<75>: [-33  19  42  34 -86   6 -17   7 -33  16 -10 -11  19  -8 -63  23 -13 -23
  10   8  48 -40  -6]
<100>: [ -4 -20  18  41 -18   0  -4 -21  11  -4  -1  41 -60 -46 -22 -13  -7   3
  -7 -37 -16  -5  -9]
<144>: [  8 -14  10  47 -21  -1  45  28  22   1 -11   3  27  16  24  53 -21  52
  73   7 -16  46  87]
<84>: [  8 -14  10  47 -21  -1  45  28  22   1 -11   3  27  16  24  53 -21  22
  60 -16 -37  24  58]
<52>: [-39  -6   9   4 -50  36  26   4  18 -22 -29  15 -49 -56  15 -14  -8 -15
 -15 -47  25  11  23]
<93>: [-33  19  42  34 -86   6 -17   7  -3  16 -10 -11  19  -8 -63  23 -13 -23
  10   8  48 -40  -6]
tail: [ 0 -4]
[-21  11  -4  -1  41 -60 -46 -22 -13  -7   3  -7 -37 -16  -5  -9]
find: [-33  19  42  34 -86   6 -17   7  -3  16 -10 -11  19  -8 -63  23 -13 -23
  10   8  48 -40  -6]
<93>
find: [-37 -16]
<100>
find: [  8 -14  10  47 -21  -1  45  28  22   1 -11   3  27  16  24  53 -21  52
  73   7 -16  46  87]
<144>

<75>: [ 22  30 -19  -8 -42 -34   6]
<58>: [ 24  10  -2 -47  49 -19 -52]
<144>: [ 22  30  -3 -47 -24 -23  -2]
<12>: [-43 -45  51  -8 -42 -35   6]
tail: [ -2 -47]
[ 49 -19 -52]
tail: [ 30 -19  -8 -42]
[-34   6]

<12>: [  2  42 -70  16]
<52>: [34 29  2 43]
<75>: [ 29  43 -70  16]
rev: [43  2]
<52>
rev: [43 29]
<75>
tail: [ 42 -70]
[16]

<84>: [ 22 -20  24 -23  30  51  16  63  -4  31  -3  33 -26   0 -40 -31  24 -17
   8 -10]
<144>: [ 35   6 -34  16 -16 -27 -14  22 -17   0 -15  11 -50   9  41 -25   8   2
   1 -78]
<12>: [  0  21 -40  29 -34 -60 -21 -42  -5 -24  -7 -23  -7   4  58  13 -18  14
  -7 -33]
<93>: [-38   1  26 -10   8  10  10 -40  17  -9  15 -20  54  -8 -27  33 -15   2
  -3  76]
<100>: [-11 -18  43 -29  32  54  21  25   9  19  10  15  22  -6 -58  -1  11 -14
   4  51]
<91>: [-40  11   5   6 -10 -18   0 -59  15 -24  12 -32  52  -7   0  40 -23  11
  -7  61]
<52>: [ 38  -1 -25   9  -6 -12 -10  39 -17  10 -16  19 -56   9  29 -33  16  -2
   3 -76]
<58>: [-40   6  15  -1  -2  -4   4 -51  16 -18  15 -26  56  -8 -13  38 -20   8
  -4  71]
<203>: [ -5  21 -38  29 -33 -58 -19 -48  -4 -26  -4 -26   0   2  55  18 -20   1
   1 -25]
find: [ -1 -25   9  -6]
<52>
tail: [2 1]
[-78]

<91>: [ 69  43  -4 -16 -19  27  36  14  10  45 -34  35   1  -1 -36  -4  20 -10
  90  33 -15 -47 -83  47 -35   6  -9 -37 -15  42  12  53 -14 -30 -27  -2]
<52>: [ 67  41  -2 -16 -17  27  34  14  11  45 -34  33   2  -2 -34  -5  19  -8
  89  35 -15 -48 -79  47 -35   7  -9 -35 -17  40  11  54 -13 -30 -25  -3]
<75>: [ 69  50  -8 -14 -24  26  38  11   8  45 -31  37  -3   5 -40   2  24 -15
  87  22 -13 -42 -89  46 -38   3 -11 -40  -8  45  19  47 -19 -28 -33   1]
<12>: [ 63  51 -12 -12 -27  23  36   8   5  41 -25  36  -6   9 -42   7  26 -19
  77  10 -11 -34 -88  41 -39   0 -13 -40   0  44  24  37 -22 -23 -36   5]
<93>: [ 59  51 -13 -10 -27  22  34   6   4  38 -23  34  -7  10 -41   9  26 -20
  71   4 -10 -30 -84  38 -38  -2 -13 -38   3  42  25  32 -23 -21 -36   6]
<203>: [ 50  -8 -14 -24  26  40  11   8  45  45 -32  36  -1   2 -38  -1  22 -13
  90  28 -14 -45 -87  47   3 -38 -40  -8 -11  44  16  51 -17 -29 -30   0]
rev: [ 90 -10  20  -4 -36  -1   1  35 -34]
<91>
find: [-38   3 -11 -40  -8]
<75>
tail: [ 47 -35   6  -9]
[-37 -15  42  12  53 -14 -30 -27  -2]
rev: [45 45  8 11 40]
<203>
find: [ 50  -8 -14 -24  26  38  11   8  45]
<75>
rev: [-79 -48 -15]
<52>

<52>: [ -2 -52  15   6 -12  22  -1   6   1  -8]
<89>: [-80  17   0  -2  11  -9 -54  72  -3 -81]
<129>: [ 38  32  -4   6 -10   9  27 -51   1  41]
<203>: [-12  17  11   0  -2  -9  -7  19   2  -5]
<93>: [ 50  18 -30 -13  12 -14  32 -56  -3  46]
rev: [-54  -9  11  -2   0  17 -80]
<89>
find: [17 11  0 -2 -9]
<203>

<58>: [-55  37  19  46 -29 -79]
<100>: [-25   5  -4  69   0   4]
<129>: [-30  20 -36  23 -16  -7]
<75>: [  6  15  39 -24  11 -23]
<52>: [  4  10 -52 -23  12 -35]
<144>: [  4   5  -4 -23  12 -35]
<89>: [-20  17  17  15 -14 -43]
<91>: [-46  26 -65  82  -1 -15]
<93>: [ 4  4  6 -5 -1 -4]
rev: [-79 -29]
<58>
find: [-25   5  -4  69   0   4]
<100>

<144>: [-47  37  13 -52 -13  44  24  27]
<100>: [ 22 -76 -23 -52 -12  21  42   3]
<93>: [-12 -76 -52  22 -23  29  21  20]
tail: [-52 -12]
[21 42  3]
find: [-76 -52  22 -23]
<93>
rev: [ 29 -23  22 -52]
<93>
tail: [-23  29]
[21 20]
rev: [-23  22 -52 -76 -12]
<93>

<75>: [ -3   1   9  34 -15 -25  36 -52 -29  -5 -31  29 -54  -6 -25  26 -17  11
  32 -29  21   6  19  -4 -10 -48  -5  40   8   8  27  -7]
<144>: [ 43   5  12 -51  21 -54 -47  21  30  65 -39 -20   0  14  27  23  44 -21
 -62  71 -24 -71 -11  16  22   3 -51 -47  50  61   5 -64]
<84>: [ -3   1   9  34 -15 -25  36 -52 -29  -5 -31 -14 -54  -6 -25  26 -17  11
 -42 -29  21   6  19  -4 -10 -48  -5  40   8   8  27  -7]
<91>: [-34  -5 -11   8 -11   0   7 -15 -33 -33  22   9  -1 -19 -29 -20 -36  21
  20  21  -4  32  -5 -10  19 -48 -29  17 -31 -30 -17  24]
<52>: [ -1   9   7 -17  13 -25 -19   7  -4  14   4  -4   7  -8   1   2   0   6
 -15  25  -6 -15  -3 -12   4  -1  -4  -7   6  12  -8 -14]
<129>: [ -3   1   9  34 -15 -25  36 -52 -29  -5 -31 -14 -54  -6 -25  26 -17  11
 -42 -29  21  32  19  -4 -10 -48  -5  40   8   8  27  -7]
<89>: [-24  10  -1 -35  20  15 -48  36  11 -17  32 -51  48 -29  21 -34  -7 -31
 -33   7 -24 -17 -50 -18   5  22   4 -35 -35 -35 -41  -6]
<203>: [ 10 -19 -17   7 -19  29  15   5  15  -6   4  15   5  27  -2  -8   9  14
  11 -10   2  21  21  18  -4  22  12  -1   3  -4   7  26]
<58>: [-9  7  7  3  4 -2 -1 -5 -4 -5  8  1  2 -8 -2 -1 -8  5  6 -3  4  2 -2 -7
  0 -6  9  9 -6 -7 -1  3]
<12>: [ 14 -20 -12  -8 -19 -20   1 -52 -28  -5 -31 -14 -24  16 -12   6   7   5
 -10   4  -8 -13  17   6  -6  -7 -16  -9  18  18   9 -13]
<93>: [  7 -24 -17 -50 -18   5  22   4 -35 -35 -33 -40  27 -67 -23 -43 -63 -14
  -3 -26 -17  19 -43 -66 -19  -2  20  -4 -71 -58 -61  14]
rev: [ -5 -48 -10  -4  19  32  21 -29]
<129>
rev: [-35 -35 -35   4  22   5 -18 -50 -17 -24   7]
<89>
find: [ -3   1   9  34 -15 -25  36 -52 -29  -5 -31 -14 -54  -6 -25  26 -17  11
 -42 -29  21  32  19  -4 -10 -48  -5  40   8   8  27  -7]
<129>
tail: [ 8  1  2 -8 -2]
[-1 -8  5  6 -3  4  2 -2 -7  0 -6  9  9 -6 -7 -1  3]
find: [21 18 -4 22 12 -1  3 -4]
<203>

<93>: [-15 -23   2  -5  -2   8  15  -1 -18 -38  -4   4 -39 -14   0   9   9   0
  29 -14  17 -22  22 -12  22 -28   7]
<52>: [ -6   9  -6   9   9  -9   7  -3   1  10  14   0  11   0   3 -12  -3  11
   4   1  -9   2  -8   6   1   2 -10]
<91>: [-27  -9   7  -7   8   5   0 -12   3 -17   9  -4 -27 -22  16   1   6  -8
   8  -1   7  -6  -4  14  -6 -35 -12]
<75>: [ 13 -18  13 -19 -20  21 -15   7  -3 -22 -31  -1 -24   2  -8  27   7  11
 -11   0  20  -4  18 -13  -3  -4  21]
<12>: [ 27  -9  -5  -1 -17   4   5  17 -16  -8 -23   7   2  18 -22  12   0   3
   6  -7   8  -7  24 -28  19  24   6]
<129>: [ -3 -10   4  -8  -5   8  -1   0  -3 -15  -9   1 -18  -4   0   9   4  -7
   3  -2  10  -6   8  -3   2 -10   7]
<89>: [  6  42 -27  36  24 -39  18   0   6  62  43   3  72  18  -1 -47 -19  41
   2   6 -43  19 -32  14   2  42 -37]
<144>: [ 22  -3  -9   6 -10  -3  10  13 -15  -1 -12   7  10  18 -19   3  -3  11
   9  -7   2  -5  18 -23  20  25  -1]
<84>: [ 20  -4   8 -12 -16  13 -17   9   3  -1 -25  -2   0  11  -9  19 -11 -16
 -20   5   8   6   8  -9  -9  13  13]
<100>: [  4  24   9  -5   5  -1 -29  -7  32  38   5 -11  30   3  13 -10  -7 -15
 -43  22 -15  28 -33  28 -42  11  -1]
find: [ 14   2  42 -37]
<89>
rev: [ 20   0 -11  11   7  27  -8   2]
<75>
tail: [ 4 -7  3]
[ -2  10  -6   8  -3   2 -10   7]

<89>: [-18  22 -23  17  29  -4 -30 -19  15  20  -6  19 -14  -1  -3  -6  13 -21
   7 -25  17]
<84>: [-13  12 -18   6  -8  26  21   8  18 -17  -3 -23  22 -13  -9  12 -25  27
  15 -34   7]
<100>: [-16 -18 -11 -25 -17  -5  -1  10 -15 -20   5 -19 -10 -19   2 -17 -14  -9
  -5  -2 -25]
<129>: [ 11  19  10  23  17   2  -1 -15  16  16 -11  15  10  18  -7  16  13   7
   6  -2  24]
<52>: [-19 -35 -14 -44 -30 -16  -6  15 -29 -28   7 -27 -18 -27  -1 -26 -22 -15
  -9   2 -42]
<144>: [-34 -14 -44 -34 -16 -40 -38   3 -52   9  21  17 -53 -14  23 -36  10 -56
 -35  41 -38]
<75>: [-10  63 -12  46  10  62  54 -10  73 -23 -34 -34  73   6 -36  60 -33  79
  51 -73  51]
<93>: [-4 -4 -2 -5 -4  0  0  2 -4 -5  1 -4 -2 -5  1 -4 -3 -2 -2 -1 -6]
find: [-14  -1  -3]
<89>
find: [-35 -14 -44]
<52>

<84>: [47 -7 18 -3]
<52>: [ 16 -30  17 -19]
<129>: [47 -6 18 -3]
<58>: [-19   8   3 -14]
<144>: [48 -6 18 -3]
tail: [ 16 -30  17]
[-19]
rev: [-14   3   8]
<58>
rev: [-6 48]
<144>
tail: [47 -7 18]
[-3]
find: [  8   3 -14]
<58>
tail: [48 -6]
[18 -3]
rev: [-7 47]
<84>

<100>: [-56  13 -20  -3  26   1 -32   4  11]
<144>: [-56   3   6  35  26  11 -32   4  11]
<203>: [-14   3   6  35 -26   9 -31  -2  20]
<89>: [  4  10 -15  24 -71  26  11  -4  -6]
<75>: [-12  26  -4 -40  -1 -24 -14 -10   7]
find: [-14   3   6  35 -26   9 -31]
<203>
find: [-14   3   6  35 -26   9 -31  -2  20]
<203>
rev: [ 11  26 -71  24]
<89>
find: [  9 -31  -2  20]
<203>
find: [-56  13 -20  -3  26   1 -32   4  11]
<100>
find: [-40  -1 -24]
<75>

